A small network was shown many inputs. Here are its activations along a few directions, one row for each input.
Each table varies a few parts of the input and shows all the possible inputs, shuffled.
Descriptions start from the smaller parts, as in this example, which fits no table here: one of 3 separate values, together with either a single point or one of 11 places along a line or (one of 4 places along a line, together with one of 8 places around a ring).
Shared parts are said once, and a part with two or three values counts as separate values.

Other details of the inputs shift rows strongly along two fixed directions, in all tables alike. That doesn't count.

A family of inputs:
R1: [-4 -5 -2 -2 -1  2 -4 -1  1 -4  3]
R2: [ 3  3  3 -2 -6  3  0  5 -2 -1 -2]
R3: [  6   1  -7  12  10  -6  12 -31 -17  -1  -2]
R4: [-6 -2  2 -5  1 -3 -4  0  1  1  1]
R5: [ 1  0 -1  0  6  1 -6  3  4 -3 -2]
R6: [-1  6 -3 -9  1  1 10  3 12  6  7]
R7: [-7 -2  2 -5  0 -3 -3 -1  3  1  0]
R8: [-1  2  3 -3 -1  2 -1  4 -3 -6 -1]
R9: [-6 -2  3 -5  1 -4 -5 -1  1  0  2]
R10: [-4  0  2 -4 -5 -2 -3  0  4  5 -1]
R11: [ 12   8  -8  15  11  -5  13 -26 -11   5 -10]
R12: [ 0  1  3 -4  0  2 -2  5 -4 -6  0]
R13: [ 0 -4  0 -1 -6  3 -3  0  1  0  3]
R14: [ 3  4 -4 -8 -1  9  9 -1 10  1 10]
R15: [-1  2  2 -4 -1  1 -1  5 -3 -6 -1]
R16: [  7   0  -7  11  10  -6  13 -30 -17  -1  -3]
R17: [ 4  1  0  1  1  3 -5  4  4  1 -2]
R18: [-3  0  2 -4 -5 -1 -2  0  3  6 -1]
R19: [-3  0  3 -3 -4 -2 -4  0  3  5  0]
R20: [ 0  1  3 -4 -1  2 -1  5 -4 -6 -1]
R21: [-1 -4  0  0 -7  4 -3 -1  2  1  1]
R22: [ 2  3  4 -2 -5  3 -2  5 -3 -1 -1]
R23: [ 3  1  0  1  0  3 -4  4  5  2 -3]
R24: [ 0 -4  0  0 -6  3 -4  0  1  1  3]
R25: [-15 -12 -12  49   1 -34  45  54  -4  10  15]
R26: [ 2 -1  0  0  6  2 -5  4  4 -3 -2]
R27: [-6 -2  2 -5  1 -3 -3  0  2  1  1]
R28: [ 2  3  2 -2 -6  3  0  5 -2 -1 -3]
R29: [-3  0  2 -4 -4 -2 -3  0  3  5  0]
R30: [ 1 -1  0  0  7  1 -7  3  3 -3  0]
R31: [-4 -5 -1 -2 -1  2 -4 -1  1 -4  3]
R32: [ 4  1  0  1  1  3 -5  4  4  2 -3]
R33: [-1 -3 -1 -1 -6  3 -3  0  2  1  2]
R34: [ 0  0 -1  0  6  2 -5  3  4 -3 -2]
R35: [ 0  1  3 -4 -1  1 -2  4 -4 -6  0]
R36: [ 0  1  4 -3  0  1 -2  4 -4 -6  0]
R37: [-3 -1  3 -4 -5 -2 -3  0  3  5  0]
R38: [-7 -1  1 -5  0 -4 -4 -1  3  0  1]
R39: [ 1  3  3 -2 -6  3  0  4 -2 -1 -3]
R40: [ 1 -1 -1  0  7  2 -6  4  3 -3 -1]
R41: [-3 -6 -1 -2 -1  3 -3  0  0 -3  4]
R42: [ 13   7  -6  16  12  -5  12 -26 -12   5  -9]
R43: [-3 -6 -1 -2 -1  2 -4  0  0 -4  4]
R44: [ 3  3  4 -2 -6  2 -1  5 -3 -2 -2]
R45: [ 7  9 -4 -7  6  8  7  4 13  2  5]
R46: [ 2 -1  0  0  6  1 -6  4  3 -4 -1]
R47: [-6 -2  2 -5  1 -4 -4 -1  2  0  2]
R48: [ 2  3  3 -2 -5  3 -1  5 -3 -1 -2]
R49: [  9   2  -7  13   5  -5  14 -29 -15   4  -5]
R50: [-4  0  2 -4 -5 -2 -2 -1  4  5 -1]
R51: [ 4  1  0  1  1  4 -4  4  5  2 -3]
R52: [ 0 -4  0 -1 -6  4 -2  0  1  1  2]
Description of these inputs: one of 4 separate values, together with either a single point or (one of 2 separate values, together with one of 6 places along a line).
Q: The inputs of R10 and R28 match in every part but the choice among 4 separate values. If R27 is changed in the same way as R10 into R28, which row does it become?
A: R20
Q: Which other rows does R5 become when the choice among 4 separate values takes its other values? List them by row number.
A: R1, R15, R38
Q: Which other rows agree with R51 in the choice among 4 separate values? List them by row number.
A: R5, R11, R17, R23, R26, R30, R32, R34, R40, R42, R45, R46
Q: Which other rows does R48 become when the place on the line of 6 takes its other values? List them by row number.
A: R2, R22, R28, R39, R44
Q: Which other rows does R12 become when the choice among 2 separate values takes its other values? List them by row number.
A: R48
Q: Which other rows does R9 become when the choice among 2 separate values takes its other values? List them by row number.
A: R19

A family of inputs:
R53: [-14  -7   4  -1 -17  -9   1  15   0   4   4]
R54: [-14 -15   4   8   1 -10 -13  16  -4  -6   0]
R55: [  1  -1  -6   2   5  -6   6 -28  -3   6  -1]
R56: [-14 -15  -1   3   0  -8  -3  13   5  -2   9]
R57: [-6  2  0 -3 -2 -5 11 20 12  8 10]
R58: [-16  -8   6  -1 -13  -8   0  16  -5  -4   5]
R59: [ 13   8  -6   9   9   2   5 -21  -2   3  -7]
R60: [  9   4  -1   2   4   5   9 -18 -18  -8  -1]
R61: [-7  1  1 -3  2 -5 10 20  7  0 11]
R62: [-12 -11   3   9  -7 -12 -10  15   4  11  -1]
R63: [ 11   9  17 -53 -22  44 -43  10  26 -10   2]
R64: [-1  4  0  2 -3 -3 10 23 13 10  5]
R65: [ -5  -3   1   1   7  -8  -3 -29 -13  -1  -4]
R66: [  8   7   2   7   0  -2   3 -17 -21  -6 -13]
R67: [ -2   8  12 -61 -10  40 -37   5  32 -14  10]
R68: [  6   7   1   2  -7  -3   8 -24 -13   7 -10]
R69: [ 3  5  1  7  1 -2  7 27 11  5  0]
R70: [ 13  10  -7   5  13   4   9 -16  -7  -4  -8]
R71: [-11  -9  -3   3   1  -4   1  14   8  -3  12]
R72: [-11  -7  -4   3  -4  -5   2  14  13   5  11]
R73: [ 12  13  -2  -4  15   2  11 -16  -8  -5  -3]
R74: [-10 -12   3  13   1 -10 -15  20  -4  -2  -4]
R75: [ 0  0 -3 10  0  1  5 25 11  4  0]
R76: [  4   3  -1  -2   1   2  12 -22 -14  -4   4]
R77: [ -7 -11  -1   9  -4  -7  -2  17  10   9   3]
R78: [ -2  -5   1   4 -14   0   5  20   4   7   6]
R79: [ -3 -10   0  14  -1  -6  -5  20   7   4  -1]
R80: [ 10  14  17 -57 -11  37 -38 -30   3 -20  -8]
R81: [  6   5  -3  -2  -4   1  13 -25  -9   4   3]
R82: [-6 -5 -3  3  5  0  4 23  4 -6  6]
R83: [ -9 -10   5  14  -3 -10 -12  18   1   6  -5]
R84: [ 0 -5  2 10 -6  2  1 25 -5 -6  4]
R85: [  9   0  -5  10  13  -3  -1 -19 -11  -4  -9]
R86: [  7   3  -6   2  13   2   4 -21  -8  -8  -2]
R87: [  4   9  -8  -3   6   1  16 -24   0   6   0]
R88: [  5  -3  -4   4  12  -2   0 -22 -10  -7  -5]
R89: [ 2  4  0  7  5 -3  5 29  5 -3  2]
R90: [ 11  11  -7   1   6   3  14 -22   1   9  -6]
R91: [ -3  -1  -1   2   3 -10  -1 -31  -9   8  -5]
R92: [ 12   6  -7   9  13   2   3 -18  -8  -5  -6]
R93: [  9   8   2   7  -4  -2   5 -20 -16   2 -14]
R94: [-5 -5 -3  8 -4 -4  2 17 13  8  6]
Q: What do these inputs look like to the network?
A: one of 6 places around a ring, together with either one of 2 separate values or one of 5 places along a line
Q: The inputs of R80 and R68 match in every part but the place on the ring of 6. If R86 is changed in the same way as R80 into R68, which row does it become?
A: R94
Q: The inputs of R83 and R54 match in every part but the place on the ring of 6. If R63 is changed in the same way as R83 into R54, which row does it become?
A: R60
Q: Which other rows agree with R92 in the place on the ring of 6? List them by row number.
A: R66, R70, R74, R84, R85, R89
Q: Which other rows does R63 become when the choice among 2 separate values takes its other values? List them by row number.
A: R93
Q: Which other rows does R57 become when the place on the line of 5 takes its other values? List them by row number.
A: R55, R72, R87, R91
